A small network was shown many inputs. Here are its activations along a few directions, one row for each input.
In each table, some parts of the input vary, and every possible input appears once, in random order.
Descriptions start from the smaller parts, as in this example, which fits no table here: one of 3 separate values, together with either a single point or one of 9 places along a line or (one of 4 places along a line, together with one of 8 places around a ring).
Shared parts are said once, and a part with two or three values counts as separate values.

Other details of the inputs shift rows strongly along two fixed directions, in all tables alike. That doesn't count.

Table:
row 1: [ 61 -86 -49  60  42 -28   9  -1 -19 -10   0  33 -50  14]
row 2: [-16   8  -7  17   5   9 -17  11   8  -3  17   2  -1   4]
row 3: [-17  15  -3   6  -3  -1 -22  20   7  -8  13   0  -1  -6]
row 4: [  3   7  -3  22   7  11 -15   7   5   7  14  -5 -15   2]
row 5: [-11  16   0   2   8   5 -19  22   7   5  16  -7   1 -20]
row 6: [-12  15  -8   9   8   9 -10  14   9   7  25  -5   9  -6]
row 7: [ -8   5  -2  15   3   6 -22   2   2  -9  16 -14  -5  11]
row 8: [-14   4  -3  14   4   1 -22  19   4  -5   6  -1 -12 -10]
row 9: [-10   9 -13  13   6  16  -4  17  14  -2  19  -8   6  -4]
row 10: [  7  -5  11 -24 -14 -10  27 -13  -2  -8 -15   3  14   0]
row 11: [  2  -2   9 -16  -8  -2  33 -20   1  -2 -15   0  17  10]
row 12: [-11  10  -3   4  -7   2 -27  10  -5 -13  15 -14  -6  -2]
row 13: [  0  -7  15 -22  -6  -2  27  -8   1   0 -27   6   6 -11]
row 14: [ -2  12  -5  12   6  13 -10  10   8 -10  17 -25   4   3]
row 15: [ -2  13   8 -13   2  -3  -3  -8  -3   4   3  -1  -1 -17]
row 16: [ -7  -3  17 -17  -4  -4  12 -34   1   7 -21   5  -4   8]
row 17: [-11  22  -2  -3   2   2 -18  23  10   2  23  -5   9 -15]
row 18: [  4   0  16 -12 -15  -4  26 -16  -6   8 -15   7  12  18]
row 19: [ -5  17  -5  -2  -4   8 -16  18   3 -15  16 -24   3  -9]
row 20: [ -6   1  -8  14   2  -3 -24   5   2  -5  12  -4 -22 -10]
row 21: [ -6  -9  10 -13  -5   6  18 -18   1  11 -32   8  13   3]
row 22: [ 51 -63 -41  42  42 -17  12   4 -13 -15  11  25 -45   8]
row 23: [ -1  -2  15 -13 -13   0  27 -13  -3  13 -17  14  10  11]
row 24: [-13  -4  -7  23  12  12 -18  10   7   0  11   0 -11   0]
row 25: [ -2  -9  12 -17 -10  -7  15  -9  -2   5 -36   9  10  -6]
row 26: [-10   3 -10  15  11  21  -6  16  13   1  13 -10  -2  -8]
row 27: [ -3  18  -1   3 -13   4 -19  25   2  -3  20  -7   3   1]
row 28: [ -6  11   2   8  -4  10 -18  28   4   5   9  -4  -7 -10]
row 29: [ -6  -3  14 -14 -11  -8  19 -26  -5  -2 -15   9  11  18]
row 30: [  1  -2  11 -14  -4   3  13 -31  -1   7 -29   6   8   3]
row 31: [-12   7   6  -5   7   9   6  -3   3  14   2  -2   8  -8]
row 32: [ 32 -35 -21   6  30 -22  17 -10 -19   3   1  24 -26   8]
row 33: [ -6  17   0   3  -9   6 -17  28   7   3  16  -1   1  -5]
row 34: [-10  13  -8   4  -5   3 -23  24  12  -3   6  -4  11  -8]
row 35: [  2  -6   8 -14 -12  -3  19 -22   0   3 -21   5  22  14]
row 36: [  4  -7  12 -15 -10  -1  14 -25  -5   1 -25  -4  17  13]
row 37: [  9  -3  20 -20 -19  -8  18 -12 -16   1 -19   1   4   5]
row 38: [ -9  17  -9   0 -10   4 -26  21   7  -7  12 -11  14  -3]
row 39: [ -8  16  -6   1  -1   8 -11  26  14  -8  16  -7   6 -13]
row 40: [  1   3  15 -17   3  -5  22 -33  -4  13 -14   4   5  -3]
row 41: [  7   0  21 -12 -12  -2  22 -19 -10   5 -19  -2   8  17]
row 42: [-12   8 -13  14   1  13 -17  16  13   2  10  -4  11   1]
row 43: [  3  -2   9 -18 -11  -7  11 -22  -8   3 -32   7   4  -8]
row 44: [-11  26   0   3   6   8 -18   7   3   1  24 -24  11   0]
row 45: [ 53 -87 -44  56  42 -34   9  -5 -17 -10   7  33 -62  18]
row 46: [  0   6 -10  19  14  14  -9   4  12  -4  14 -12 -10  -7]
row 47: [ -7  21   1  -5   0   2 -22  14  -1  -4  23 -20   6 -11]
row 48: [  0   8   5 -14  -6  -9   1   1  -1   0  10  -1  13  -5]
row 49: [  0  11  -8   9   6   9 -15  12   6 -11  13 -10 -11 -18]
row 50: [ -3  -5  14 -20 -18 -17  15 -19 -10  -6 -16  11   7   7]
row 51: [  8   7   2 -35  -2 -12  18 -10 -15  10 -21  15 -10  18]
row 52: [ -7   5  -3  19   5  19 -13  20   6  10  12  -3  -7   0]
row 53: [  6   2  18 -19 -15  -7  17 -17 -11   8 -23   9  -6  -4]
row 54: [  6 -10  10 -22 -18  -7  11 -18 -12  -4 -26  -2  13   2]
row 55: [  2  -1  12 -16  -5 -10  28 -24  -5   8  -7   4  18   8]
Description of these inputs: one of 5 separate values, together with either a single point or (one of 2 separate values, together with one of 5 places around a ring).
Changing only the choice among 5 separate values turns row 22 into row 32. The same change can be made to row 11. Which row results?
Answer: row 55
Which other rows agree with row 30 in the choice among 5 separate values? List them by row number.
Answer: row 1, row 21, row 25, row 34, row 35, row 36, row 38, row 42, row 43, row 54
Which other rows does row 26 become when the choice among 2 separate values takes its other values? List them by row number.
Answer: row 13
Which other rows does row 40 become when the choice among 5 separate values takes its other values? List them by row number.
Answer: row 4, row 16, row 30, row 46
Which other rows does row 52 become when the choice among 2 separate values takes its other values? List them by row number.
Answer: row 28

Table:
row 56: [ -5   9  19 -24 -13  -5  16 -13  -5   6 -12   1  13  -5]
row 57: [  4   2 -10  12   0   3 -11  23   5  -5  16  -4   2  -3]
row 58: [ -3   6  12 -20 -13  -2   8 -19  -5  -1 -19  -6   9  10]
row 59: [ -7   3  -9  18   4  11 -16  13   6   1   8  -3  -7   2]
row 60: [ -9  12  18 -21  -9  -2  12 -21  -3   7 -13   1   8   7]
row 61: [ 0 -6  2  3 -5  3  1  4  2  2 -9  5  0 -7]
row 62: [  3  12 -19  -2  16  -5 -17  19  -4  -2  14   1 -17  -1]
row 63: [  0   5 -12  13   5   6 -11  16   4  -3  18  -4   0   8]
row 64: [  2   1  -8  11   0   0 -15  15   1 -11  19 -10   0  -6]
row 65: [ -1   9 -16   0  12  -7 -24  15  -3  -4  11   2 -20  -3]
row 66: [ -4   1  -8  16   1   6 -15  18   9  -1  11   0  -2 -10]
row 67: [ 57 -85 -21  28  28 -38  37 -25 -26  -4 -17  43 -44   7]
row 68: [ -6   4 -10  18  13  10 -15   4   9   1  13  -7  -4  -2]
row 69: [  1   2  -7  13  -1   0 -17  12   3 -12  17 -10  -2  -6]
row 70: [ -1  11  18 -25 -11  -3  19 -11  -4   6 -11   0  12  -3]
row 71: [  0   1   9 -18 -10  -6  11 -21  -5  -2 -15  -1  10  10]
row 72: [ -3   0  -9  14   3   6 -13  20   8   0  13  -1   0  -9]
row 73: [  6   4 -10  10   2   2 -11  16   2 -11  20 -11   0  -4]
row 74: [  4   6 -13  11   6   5 -13  10   2  -7  20 -12   0   6]
row 75: [-10  16  12 -25   0   5  19 -18   2  10 -16  -3  15   5]
row 76: [ -3   2 -11  14   4   4 -15  15   4  -3  16  -3   0   6]
row 77: [-10   8  16 -25  -6   1  18 -14   1   6 -17   1  13  -8]
row 78: [ -6   2   6  -1   0   7   0  -2   4   1  -6  -3   0 -10]
row 79: [-12  12  13 -23  -1   3  16 -20   1  10 -18  -1  14   3]
row 80: [  2  -3  14 -17 -15  -8  13 -14  -7  -5 -18  -2   6  -1]
row 81: [-12  12  15 -21  -5   7  11 -21   0   8 -23  -2  10   3]
row 82: [ -3   4  20 -18 -14  -3  12 -14  -6   5 -18   1   5  -5]
row 83: [ -6  -2   9 -13  -6  -2  17 -17   0   7 -19  10   7   7]
row 84: [ -4   5   8 -18  -4   1  22 -12   0   9 -15   6  10   9]
row 85: [ -4   2  -8  17   0   7 -19  14   3  -4  10  -5  -5   6]
row 86: [ -7   1   9 -16  -5  -1  18 -14  -1   8 -17   8  10   7]
row 87: [ -2  -3   9 -13  -9  -6  14 -15  -3   1 -17   8   9  11]
row 88: [  1   3 -10  13   4   8  -9  22   9   1  15  -2   0  -7]
row 89: [ -1   4  -8  13  11   9  -8  14   9  -1  17  -7  -3 -11]
row 90: [ -6   9  20 -23 -14  -5  13 -15  -4   5 -14   2  11  -5]
row 91: [  1   8  -7  14   9   7 -10   9   3   1  23  -7  -6   4]
row 92: [ 64 -98 -21  38  28 -37  35 -27 -27  -5 -23  44 -55   8]
row 93: [ -8  12  17 -23  -8  -2  14 -18  -5   8 -11   0  10   7]
row 94: [  1   3 -12  12   4   3 -17   8   1  -7  18 -11   0   5]
row 95: [-6  8  8 -2 -3  5 -4 -6 -1  4 -1 -4 -3  5]
row 96: [ -1   0  -8  14  -2   1 -17  19   5  -6  13  -2   1  -6]
row 97: [  0  -1  -6  15  -4   4 -19  21   4  -6   8  -4  -2  -6]
row 98: [ -5   2  -6  16   8   8 -14  10   9  -3  14  -5  -5 -13]
row 99: [  0   0  -8  13  -1   1 -15  22   4  -5  15  -3   3  -5]
What do these inputs look like to the network?
Answer: one of 4 places along a line, together with either a single point or (one of 2 separate values, together with one of 5 places around a ring)
Changing only the place on the line of 4 turns row 67 into row 92. The same change can be made to row 64. Which row results?
Answer: row 80
Changing only the place on the line of 4 turns row 63 into row 85. The same change can be made to row 88. Which row results?
Answer: row 61
Which other rows does row 57 become when the place on the ring of 5 takes its other values? List them by row number.
Answer: row 70, row 73, row 88, row 89
Start at row 71 and move only the place on the ring of 5, one step at a time. The first step leads to row 60. Which rows follow, in order?
Answer: row 68, row 83, row 87
Which other rows does row 98 become when the choice among 2 separate values takes its other values? List them by row number.
Answer: row 68

Table:
row 100: [  6  -2   6 -22 -12 -13  27 -15 -12  -4 -14  10  14  19]
row 101: [  3  -7 -15  12   5  -9 -26   4  -8  -9   5  -4 -17  -1]
row 102: [ -3  -1  26 -20 -17  -7  24 -15  -5   4 -14   1   8 -16]
row 103: [ 13   0  -5  17   9   0  -5   1  -3   0  26 -10 -11   2]
row 104: [  2  -2  18 -21   0 -12  10 -26 -14   6 -20  13 -12  -1]
row 105: [  8 -15  -3  17  -4  -2 -13  14   3 -18  10 -10  -2 -13]
row 106: [  3  -6 -17  14  16   1  -1  14   3   3  21   3   2  11]
row 107: [  7 -10  -9  19   5   3  -3  25   7   5   9   6   2 -12]
row 108: [ -9 -15   1  44  -6  21 -14  -3  13   3   3  -5   3  15]
row 109: [  6  -8   2 -23 -11 -16  13 -12 -10   1 -27  19  -7  11]
row 110: [  1  -9   4 -24   1  -7  21 -10  -7  11 -29  19  -7   9]
row 111: [ -3   0 -13  17  25   7 -10   3   3   2   2   0 -22  -4]
row 112: [11 -9 -8 18 -6 -5 -9 25  5 -9 10  5  0 -9]
row 113: [ -6   1  16 -19  -6   8  26 -20   4   9 -21   6  16 -17]
row 114: [-54  90   9 -41  -3  30 -28  11  25   9  22 -38  35  -3]
row 115: [ 15  -6 -12  14   4   0 -11   3  -5 -14  18 -16  -3   8]
What do these inputs look like to the network?
Answer: either a single point or (one of 3 separate values, together with one of 5 places around a ring)
Which other rows does row 114 become when the place on the ring of 5 takes its other values? List them by row number.
Answer: row 100, row 103, row 106, row 115
Start at row 104 and move only the place on the ring of 5, one step at a time. The first step leads to row 111. Which rows follow, in order?
Answer: row 110, row 109, row 101
